A small network was shown many inputs. Here are its activations along a few directions, one row for each input.
In each table, some parts of the input vary, and every possible input appears once, in random order.
Descriptions start from the smaller parts, as in this example, which fits no table here: line(4) and (point or line(9) or (values(3) and ring(5))).
Shared parts are said once, and a part with two or three values counts as separate values.
In the rows, 128 means zero.

Other details of the inputs shift rows strongly along three fixed directions, in all tables alike. That doesn't count.

A family of inputs:
x1: [107 153 129 118 133 141 138 134 127  97 106 142]
x2: [100 147 106 150 147 129 116 121 126 124 100 111]
x3: [128 111 122 137 122 108 118 145 133 135 113 137]
x4: [100 158  95 132 136 133 131 115 137 111 113 115]
x5: [ 95 129 133 128 140 118 113 119 126 127 100 134]
x6: [157 100 122 141 120 119 136 149 120 144 123 153]
x7: [146  93 126 148 153 115 139 125 130 133 135 148]
x8: [146 105 116 130 142 120 154 119 142 119 149 152]
x9: [ 90 145 121 111 129 124 129 113 136 112 109 138]
x10: [125 102 131 131 143 111 115 125 134 129 125 145]
x11: [146 117  86 133 135 108 146 135 141 125 151 123]
x12: [138 115 134 138 145 121 128 146 121 118 117 145]
x13: [108  99 147 148 119 158 159 177 102 174 184 117]
x14: [ 58 139 152 113 123 189 158 124  99 148 162 127]
x15: [ 95 150 115 114 111 123 130 126 137 117 103 130]
x16: [101 148 107 144 145 126 116 128 122 125  97 109]
x17: [134 117 134 137 154 113 130 130 117 121 123 143]
x18: [108 145 129 148 130 132 129 121 125 132  86 124]
x19: [150 119 112 126 133 102 157 128 127 125 150 141]
x20: [109 163 121 123 120 127 144 127 124 113 103 126]
x21: [148 100 119 151 142 107 142 122 128 144 133 138]
x22: [112 140 132 131 133 127 125 111 107 135  95 138]
x23: [199 125 145 102 111 115 100  94 138 122 158 123]
x24: [153 108 123 147 132 100 143 146 120 141 130 134]
x25: [148 106  98 139 139  98 132 157 122 141 132 114]
x26: [ 89  84 142 138 122 140 150 153 109 183 188 112]
x27: [195 147 149 107 107 124  91 125 149 103 141 114]
x28: [111 156 121 117 110 135 142 117 122 122  97 138]
x29: [136 122 135 117 101 153 144 143 125 143 156 134]
x30: [189 132 159 132 116 133  74 119 149 122 121 109]
x31: [ 97 151 177  95  97 172  95 112 129 145 179  75]
x32: [184 123 168 113 133 126  71  96 129 118 131 125]
x33: [109 146 127 112 123 150 136 123 124 106 100 153]
x34: [122 116 117 114 134 115 133 120 146 115 134 149]
x35: [151 176 132  96 115 131  77 115 141 102 118  77]
x36: [147 106  98 145 143 100 131 149 125 139 136 117]
x37: [150  91 126 149 144 124 137 141 135 130 129 149]
x38: [139  95 116 138 124  96 129 145 133 145 130 137]
x39: [149 107 123 144 143  97 142 134 114 139 137 137]
x40: [147 111 119 123 144 110 154 130 129 114 152 151]
x41: [105 156 119 127 130 134 144 104 133 116 106 131]
x42: [110 144 131 135 121 130 127 122 110 136  84 135]
x43: [ 67 145 143 132 108 182 164 133 118 158 160 101]
x44: [117 152 120 129 116 146 139 130 142 115 102 135]
x45: [128 123 111 119 111 113 133 139 145 121 126 140]
x46: [108 134 138 130 135 146 121 129 112 119  87 150]
x47: [153 161 160 106 121 157  83  99 154  90 115 113]
x48: [146 132 157 107 105 166  99 132 131 150 220  54]
Description of these inputs: values(2) and (line(4) or line(5) or (values(3) and ring(5))).
Changing only the values(2) part turns x12 into x1. The same change can be made to x3. Which row results?
Answer: x45
Changing only the values(2) part turns x22 into x23. The same change can be made to x46. Which row results?
Answer: x33
Change only the line(4) part in x48. List by row number the other rows that result.
Answer: x4, x11, x35
Change only the line(5) part in x34. List by row number the other rows that result.
Answer: x9, x15, x31, x45
Change only the line(5) part in x38. List by row number the other rows that result.
Answer: x3, x5, x10, x26

A family of inputs:
x49: [177 100 156 106 102 114 123 131 140 143 193 113]
x50: [ 79 113  67 152 138  90 199 167 101 149  98 160]
x51: [163 107 154 114 108 140 126 128 112 150 192 109]
x52: [160 127 118 119 147 102  97 115 137 102  72 154]
x53: [128 134 152 115  99 158 122 133 146 132 157 105]
x54: [178 130 150 137 117 121  90 122 146 115 109 128]
x55: [ 45 154 108 117 134 133 145 133 128 105  65 153]
x56: [141 122  97 134 140 103 138 104 134 111 100 149]
x57: [181  71 112 160 155  80 155 152 137 131 151 161]
x58: [ 88 132 122 127 129 140 115 145 116 142 126 108]
x59: [175 114 108 121 130  78 119 101 165 104 115 144]
x60: [186 119 114 134 157  92 124 122 140 104 105 148]
x61: [171 154 115 111 124  89 111 106 138  94  91 152]
x62: [101 137 140 121 130 142 143 134 134 121 150 113]
x63: [111 179 108 120 135 117 109  86 142  92  64 142]
x64: [ 23 143 123 158 141 151 166 129 105 147  88 142]
x65: [ 84 146 142 134 120 180 145 139 112 148 119 118]
x66: [117 153 183 123 111 149  93 117 113 136 126 104]
x67: [ 90 116 136 137 134 157 151 123 112 164 151 119]
x68: [111 161 148 105 126 158  82 104 121 103 102 112]
x69: [136  94 114 146 138 121 153 163 120 156 189 105]
x70: [103 115 140 116 121 161 130 140 119 149 183 122]
x71: [105  82  55 168 135 100 211 186 120 159 124 163]
x72: [119 113 169 129 125 150  93 133 122 143 151 115]
x73: [132 176 153 113 108 169  87 105 130 105 102 102]
x74: [ 99 171 133 125 125 137  88 101 130 125  98  87]
x75: [159 124 126 127 141 125 127 123 128 111 144 123]
x76: [182 107 136 123 106 140 126 138 144 143 191 121]
x77: [181 130 103 127 147  89 127 120 149  93 120 152]
x78: [117 118 157 123 119 155 144 138 102 165 165 115]
Describe the family of inputs behind these rows.
Answer: values(5) and (point or line(5))
Changing only the values(5) part turns x60 into x52. The same change can be made to x75. Which row results?
Answer: x68
Change only the line(5) part in x78. List by row number the other rows that result.
Answer: x49, x51, x61, x66
Which other rows agree with x59 in the values(5) part? List them by row number.
Answer: x56, x63, x64, x67, x74

A family of inputs:
x79: [102 147 120 130 128 118  95 149 132 100  49 135]
x80: [132  83  77 167 155  70 155 119 123 140 108 151]
x81: [144  90  88 137 123  61 148 169 129 142  82 174]
x82: [ 74 118 128 113 116 172 169 146 144 140 210 119]
x83: [ 67 113 110 127 147 101 123 131 119 141  97 137]
x84: [ 75  98 172 126 144 168 153 109  98 168 169 139]
x85: [ 86 151 108 159 115 127 144 135 104 146  63 133]
x86: [ 63 153 162 130 117 166 152 123  88 137  75 164]
x87: [202 147 111  98 140  82  85  72 145  84 115 122]
x88: [182 145 173 123 118 156  90 129 131 126 161  67]
x89: [207 104 191 117 122 153  88 121 136 125 162 135]
x90: [163 158 159 117 138 113  73  79 134 117 134  76]
x91: [128  95 177 136 145 167 126 127 116 138 180 141]
x92: [ 83 105 165 133 125 162  93 159 118 154 190  90]
x93: [100 185 153 127 108 151 124 126 110 145 105  93]
x94: [168  69  92 164 161  87 180 165 133 143 186 141]
x95: [218  90  89 130 147  85 130 129 148 101 172 145]
x96: [172 144 116  95  83 102 130 116 163 105 127 147]
x97: [106 197 115 110 108 144 129 113 111 113  73 127]
x98: [ 86 117 119 163 150 153 137 146 120 156 137 114]
x99: [137  77 117 163 127 148 160 173 121 182 174 118]
x100: [ 95 176 121  97 104 159 136 126 155  89  96 131]
x101: [134 141  65 134 142 108 175 144 126  90  71 166]
x102: [146 165 143  75 109 122  78  68 168  91 138 107]
Describe the family of inputs behind these rows.
Answer: line(4) and (point or line(5))
Which other rows agree with x101 in the line(4) part? List them by row number.
Answer: x79, x88, x89, x99, x100
Change only the line(4) part in x93. List by row number the other rows that result.
Answer: x88, x90, x94

A family of inputs:
x103: [108  89 127 153 143 128 163 149 108 157 149 144]
x104: [142 137 125 112 126 111 113 113 141 100  99 149]
x105: [112 160 145 120 114 163 117 128 126 129 138  92]
x106: [156 143 128 123 125 113 121 104 131 109  93 146]
x107: [124 135 106 144 138 104 131 137 119 122  78 143]
x108: [134 111 117 136 117 126 143 148 127 150 163 115]
x109: [109 146 161 129 124 157 101 128 113 143 128  97]
x110: [107 143 166 131 127 159 100 122 112 139 130 100]
x111: [103 139 131 126 119 149 135 143 126 126 116 134]
x112: [113 131 105 125 130  99 137 125 135 114  87 156]
x113: [133  96  98 146 146 111 165 140 128 136 154 142]
x114: [ 74 148 127 121 121 144 138 125 117 141 133 110]
x115: [147  89 123 135 134 109 131 136 136 140 153 137]
x116: [106 104 108 129 133 131 181 147 121 143 163 147]
x117: [103 147 153 118 107 160 107 133 125 136 129 101]
x118: [135 153 143 118 119 153 113 128 133 117 132 110]
x119: [233  85 161 113 123 111  72 113 158 119 187 116]
x120: [142 140 113 129 141 101 105 109 141 109  99 126]
x121: [141 108 135 129 119 137 156 133 118 152 160 141]
x122: [120 142  95 125 137 105 147 118 132 107  95 146]
x123: [146 142 120 126 145 118 113 111 140  97 103 138]
Describe the family of inputs behind these rows.
Answer: values(2) or line(4) or (values(3) and ring(5))
